These are the activations of a small neural network, seen along a few directions. Each row is one input.
In each table, some parts of the input vary, and every possible input appears once, in random order.
Descriptions start from the smaller parts, as in this example, which fits no table here: line(6) and (point or line(9) or (values(2) and ring(5))).
Shared parts are said once, and a part with two or three values counts as separate values.
In the rows, 128 means zero.

Other details of the inputs shift rows strongly along two fixed directions, in all tables alike. That doesn't count.

A family of inputs:
row 1: [164 128 150 118 124 209 153 127  92  99 176]
row 2: [ 46  88  38  79  73 163 148 159 140 118  92]
row 3: [ 82 130  22  75 136 178  77 165 111 152 152]
row 4: [131 135 104 168 147  79 148 118 170 185  79]
row 5: [133 156 111 126 148  42 119 132 155 135  81]
row 6: [126 109 173  92 109 191 157 104  70 112 157]
row 7: [ 96 119  41  69 110 182 144 177 123 142 103]
row 8: [150 120 122 152 109  57  87 138 150 187  91]
row 9: [154 143 175 186 187 120 104  67 121 140 196]
row 10: [166 131 189 198 113 100 149  91 132 104 175]
row 11: [ 69 109  50  75 123 163  65 148  83 156 133]
row 12: [117 114 187  91 124 183 152 119  66 101 158]
row 13: [ 44 124  40  88  74 162 119 196 117 113  98]
row 14: [132 138 165 127 109 227 140 110 109 116 154]
row 15: [178 143 193 195 149 132 156  80 131 138 146]
row 16: [167 133 160 115 114 213 135 131 107 102 185]
row 17: [142 127 103 125 138  47 126 107 175 140  73]
row 18: [ 83 127  47  63 125 174 139 197 120 133 100]
row 19: [144 150 100 131 132  49 123 114 161 145  80]
row 20: [117 140 112 171 109  48  96 162 177 148 113]
row 21: [130 134 106 176  92  56 102 143 180 157 114]
row 22: [146 157 114 139 131  52  77 145 165 136  86]
row 23: [ 91 139  49  57  72 179  86 162 126 115  82]
row 24: [112 112 173 109 148 213 175 106 110  91 140]
row 25: [116  91 188  82 129 183 156 112  82  96 153]
row 26: [197 147 199 169 158 116 124 128 140 119 179]
row 27: [153 149  96 145 122  58 105 121 155 141  80]
row 28: [168 153 213 188 154 128 131 101 140 129 153]
row 29: [176 129 224 164 136 100 108 109 112 128 161]
row 30: [ 96 129 136 121 126 193 103 102  82  84 229]
row 31: [ 68 112  66  67  94 163 105 188  87 145  79]
row 32: [152 135 158 113 139 203 149 145  87  87 175]
row 33: [ 96 127 163 115 105 182 168 126  97  67 177]
row 34: [ 59 134  51  91 113 193 126 182 116 145  68]
row 35: [144 109 203 175 141  87 167  92 147  88 169]
row 36: [146 116 114 156 118  53 108 133 135 185  85]
row 37: [131 111 106 160 150  82 150 109 182 176  74]
row 38: [155 107  97 146 154  64 142 136 179 167  98]
row 39: [158 144 206 180 175 119 168  90 132 127 144]
row 40: [132 150 158  91 121 190 129 119  80  59 148]
row 41: [144 114 104 138 169  59 138 155 177 157  95]
row 42: [131 131 112 117 153  42 122 126 170 130  72]
row 43: [155 127 190 186 120  94 169  82 137 105 176]
row 44: [125  88 177  85 115 189 161  96  86 106 152]
row 45: [139 152  76 146 170  44  52 109 146 151 129]
Each input here is: values(5) and (point or (values(2) and line(4))).
Question: Changing only the values(5) part turns row 14 into row 21. The same change can be made to row 4. Which row results?
Answer: row 43
Question: Changing only the values(5) part turns row 42 into row 24. The same change can be made to row 22. Which row results?
Answer: row 28
Question: List by row number the other rows that have the values(5) part in common with row 31.
Answer: row 6, row 8, row 11, row 12, row 25, row 29, row 36, row 44
Question: Which other rows does row 24 become when the values(2) part takes its other values? List them by row number.
Answer: row 37

A family of inputs:
row 46: [147 112 165 197 178  94 131  48 136 142 190]
row 47: [ 51 151  78  73  77 124  92 149 101 127  99]
row 48: [ 52 107  79  95  64 131 100 179 115 109  99]
row 49: [122 150  93 187 130  99  85 183 185 163  86]
row 50: [125  89 120 123 115  82 159 153 186 203  57]
row 51: [172 104 223 183 166 100 174 105 144 139 118]
row 52: [144 164  77 177 117  86 110 187 161 173  99]
row 53: [115 166  89 166 128  95  84 138 194 180  96]
row 54: [141 129 146  69 102 168 187 140 121  74 152]
row 55: [120 123 173 106 147 200 171 148  78 119 110]
row 56: [116 123 148  95 124 175 170 136 125  49 138]
row 57: [188 159 180 206 146 118 106  72 152 136 162]
row 58: [ 90  93 130 133 136 194 152 131 109 105 188]
row 59: [ 41 128  83  80  72 131  84 142 125 118 100]
row 60: [101 125 107 118 146 187 142  90  72 123 188]
row 61: [141 116  57 115 206  54  44 146 133 193 143]
row 62: [139  85 154 103 119 210 166 101 105 113 105]
row 63: [102 119  65 165 154  64 134 163 144 179 126]
row 64: [180 162  74 115 172  76  15 166 154 192 111]
row 65: [ 89 138  60 123  90 183 108 195 147 135 106]
row 66: [116 128  44 121  81 189 101 164 146 137  96]
row 67: [ 34 116  51  98 132 165 114 132 143 152 132]
row 68: [171 110 155  44 184 197  95 125  65 139 138]
row 69: [110 136 144  98  87 161 110  97  59  88 152]
row 70: [168 149 116 133  94 217 128 133  97 107 155]
row 71: [171 175 192 144 170  68 156  71 150  93 143]
row 72: [ 99 124  71  73 125 165 140 131  96 171  53]
row 73: [ 95 137 166 115  96 161 117 149  65  77 153]
row 74: [154 129 122  86 116 176 168 112 101  57 133]
row 75: [144 134  99  88 144  34   9 157 121 165 110]
row 76: [221 148 186 110 212  68  78  98 127 100 166]
row 77: [ 84 126  55  64 114 147 124 127 139  97  76]
row 78: [109 167  45 110  99 179  93 150 116 158 101]
row 79: [186 124 215 178 170  92 181 112 119 149 119]
row 80: [ 65 116  93  72 124 171 138 134 138 163  56]
row 81: [101 121  92 142  95  44  75 112 144 146  87]
row 82: [153 147 139 119  80 207 147 158 116 123 177]
row 83: [119 148 149  93 142 175 163 148  99  58 133]
row 84: [131 122  77 140  82  41  93 138 129 145  82]
row 85: [197 118 176 165 148  80 154  74 164  76 133]
row 86: [111  84 110 128 129 197 146  98 109 104 182]
row 87: [116 143 107 119 153  76 138 126 150 201  48]
row 88: [142 111 188 213 186  97 136  99 147 127 187]
row 89: [105 129 159 112  80 155 131 146  66  78 159]
row 90: [133 165 144 143 119 217 122 168  97 105 157]
row 91: [182 194 190 195 150 110 117  92 147 145 168]
row 92: [111 101 126 111 115 186 171 135 104 130 204]
row 93: [128 109 153  75  98 174 180 129 144  68 150]
row 94: [160 104 212 167  86  60 129 100 150 112 173]
row 95: [100  84  79 150 123  75 134 147 189 189 136]
row 96: [171 107 190 179 100  68 111  75 129  95 152]
row 97: [185 152 190 162 163  68 176 112 142  84 144]
row 98: [138 128 147 123  77 212 141 148 138 118 176]
row 99: [119 104 156  97 133 207 153  84  96 125 108]
row 100: [139 108 112 117 119  75 165 162 162 210  57]
row 101: [107 128 155 100 137 181 154 137 125  49 132]
row 102: [103 148  96 116 145  55 123 118 194 126  74]
row 103: [141 150 174 185 186  86 142  68 131 147 196]
row 104: [116 121 101 124  67  36 110 165 148 160 105]
row 105: [ 94 127  72 168 167  67 120 167 144 177 118]
row 106: [212 113 195 171 158  99 171  78 119 150 110]
row 107: [106 104 180 113 142 208 162 139 103 110 107]
row 108: [ 83 118 171 120  91 168 109 139  89  68 153]
row 109: [181 114 149 197 167  87 154  75 121 137 189]
row 110: [136 155  72 115 144  49 126 119 155 133  69]
Question: What is each input in this table made of?
Answer: values(5) and (point or (values(2) and ring(6)))
Question: Changing only the values(5) part turns row 65 into row 51. The same change can be made to row 98. Which row results?
Answer: row 50
Question: Changing only the values(5) part turns row 47 into row 91. The same change can be made to row 108. Which row results?
Answer: row 49
Question: Which other rows does row 52 become when the values(5) part takes its other values? List them by row number.
Answer: row 63, row 79, row 89, row 97
Question: Which other rows does row 67 become when the values(2) part takes its other values? List them by row number.
Answer: row 103

A family of inputs:
row 111: [ 99 116  49  99 141  53  70 179 141 185  94]
row 112: [ 94 115  69 105 102  33 121 174 146 174  58]
row 113: [102 105  69 108 102  43 129 165 144 173  37]
row 114: [175 129 213 197 123  92 124  95 158 135 137]
row 115: [174 175 185 178 132  51  83  78 132  77 162]
row 116: [168 130 192 215 171  86  84 118 119 136 178]
row 117: [ 85 136  56 114 150  66 126 148 161 166  29]
row 118: [119 145  41 128 144  80  78 199 154 186  97]
row 119: [107 121 153 102  80 241 148 120  93  86 150]
row 120: [112 151  25 140 126  83  33 141 147 207  92]
row 121: [ 82 131  64 144  96  73 113 163 152 185  43]
row 122: [142 122 131  92 134 246 177 123  81  96 141]
row 123: [169 116 178 196 156  89 169  80 169 133 164]
row 124: [208 140 205 182 135  93 146 119 167 124 137]
row 125: [ 92 157  32  61 127 170  64 135 115 121 120]
row 126: [157 121 195 186 161  82 156  91 164 142 171]
row 127: [179 111 206 163 166  67 159  77 116 144 126]
row 128: [172 138 162 185 170  80 111  80 150 140 212]
row 129: [ 81 115 134 101  86 216 184 129  90  77 155]
row 130: [106  98  49  99 124  67 120 157 166 187  44]
row 131: [111 119 137  74 116 220 171 108  92  45 133]
row 132: [ 84 151  40 143  75  62  34 162 145 167  75]
row 133: [ 96 114  44 144 134  89 110 143 156 199  47]
row 134: [116 135  59 114 132  89 118 186 175 196  60]
row 135: [118  86 138  62  95 209 170 116  71  73 136]
row 136: [ 82 124  66 128 123  89  93 163 165 205  61]
row 137: [ 82 146  67  76  86 172 146 194 110 126  95]
row 138: [105 126  35  48 106 162  65 141  93 152 126]
row 139: [129 138 158  82  98 228 161 153 101  86 158]
row 140: [108 124 141  71 129 236 164 110 102  66 138]
row 141: [ 86 136 159 101  86 222 147 132  70  91 157]
row 142: [ 52 128  23  90  54 154  84 169 114 106 132]
row 143: [172 120 184 198 128  77 170  89 172 112 164]
row 144: [161 157 203 170 153  54 153  92 141  98 139]
row 145: [ 97 125 165  96  85 231 137 134  91  95 157]
row 146: [162 117 174 207 175  72 114 123 139 118 202]
row 147: [203 171 177 190 117  67  92 103 125 106 172]
row 148: [117  91 163  61 110 227 143 122  87  97 142]
row 149: [165 141 190 203 170  86  87 102 124 149 182]
row 150: [192 138 180 149 170  65  95  78 122 146 186]
row 151: [ 61 101  61  79  68 187 138 177 147 117 101]
row 152: [145 156 130  86 134 234 113 129  78 106 199]
row 153: [159 152 200 168 181  67 150  81 137 117 139]
row 154: [178 136 208 167 173  87 133  83 167 114 128]
row 155: [ 75 119 133  97 115 218 175 124  86  95 177]
row 156: [168 147 205 174 155  64 161  83 142  99 118]
row 157: [209 141 187 189 165  99 162 102 156 144 141]
row 158: [196 150 199 188 143  83 170 112 135 126 129]
row 159: [ 83 127  61 144 127  82 113 152 146 205  42]
row 160: [ 90 138  62 100 119  60 111 172 186 151  48]
row 161: [107 114 166 103 105 250 130 118  92 107 148]
row 162: [126 136  46 126 104  83 132 188 185 168  48]
row 163: [195 147 196 188 171  94 168 101 131 147 130]
row 164: [106  97  67  99  95  59 105 175 175 172  41]
row 165: [168 112 194 195 151  90 151  89 172 136 160]
row 166: [163 156 120  95 125 237 102 115  70 105 198]
row 167: [ 95 135  47 126 164  55  66 190 157 142  75]
row 168: [118  85 134  61 125 223 167 104  65  93 134]
row 169: [106 118 148 102 109 251 145 111  88 106 150]
row 170: [ 82 125  15  87 106 175  83 143 121 140 152]
row 171: [150 137 192 197 134  59 169  98 148 118 173]
row 172: [ 82 111 132 101 115 229 184 116  86  95 158]
row 173: [ 87 114 144  90  87 218 166 138 108  80 174]
row 174: [ 94  97 119 103 123 232 183 104  95  87 167]
row 175: [ 99 103  69  91 129  60 107 164 161 196  56]
row 176: [154 144 202 196 159  84 135  85 123 156 150]
row 177: [179 167 174 160 188  73  94  74 143 119 178]
row 178: [168 113 175 201 141  72 177  79 158 111 162]
row 179: [185 110 195 174 174  58  98 122 113 123 179]
row 180: [203 141 182 200 179  86 107 143 126 126 178]
row 181: [101 143 145  74 150 221 112 129  76  61 185]
row 182: [182 113 216 152 137  59 143 101 142 127 147]
row 183: [ 95 116 133 103 131 220 128 135  84  86 219]
row 184: [115 127 137  72  68 187  90 121  53  61 177]
row 185: [ 91 113  64  99 131  49 118 162 140 193  56]
row 186: [ 87 135  60  99 146  71 107 161 182 170  47]
row 187: [111 124  55  80  96 187 157 172 119 118  82]
row 188: [178 154 179 192 168  91  80  79 128 158 185]
row 189: [112 126 166  70 102 228 146 123 111  49 136]
row 190: [193 108 203 162 131  63 156  90 145 117 139]
row 191: [ 95 117  46 143 104  78 113 154 163 180  47]
row 192: [105 147  51 122 132  77 127 185 154 194  61]
row 193: [113 128 148  72 103 225 165 119 106  48 138]
row 194: [ 74 113  50  61 134 185 144 138 117 109  70]
row 195: [138 125 155  90 116 249 153 143 103 100 146]
Question: What is each input in this table made of?
Answer: values(5) and (point or line(4) or (values(2) and ring(6)))
Question: Changing only the values(5) part turns row 136 into row 126. The same change can be made to row 176. Which row results?
Answer: row 155
Question: Changing only the values(5) part turns row 171 into row 112. The same change can be made to row 142. Which row results?
Answer: row 184
Question: A walk changes only the ring(6) part. It starts at row 195 and steps to row 157. List the rest of the walk in order.
Answer: row 122, row 163, row 192, row 134
Question: Which other rows does row 194 become when the values(5) part takes its other values? List them by row number.
Answer: row 122, row 133, row 168, row 174
Question: Which other rows does row 121 become when the values(5) part takes its other values? List them by row number.
Answer: row 113, row 129, row 156, row 158
Question: Which other rows does row 129 become when the values(2) part takes its other values? List them by row number.
Answer: row 172
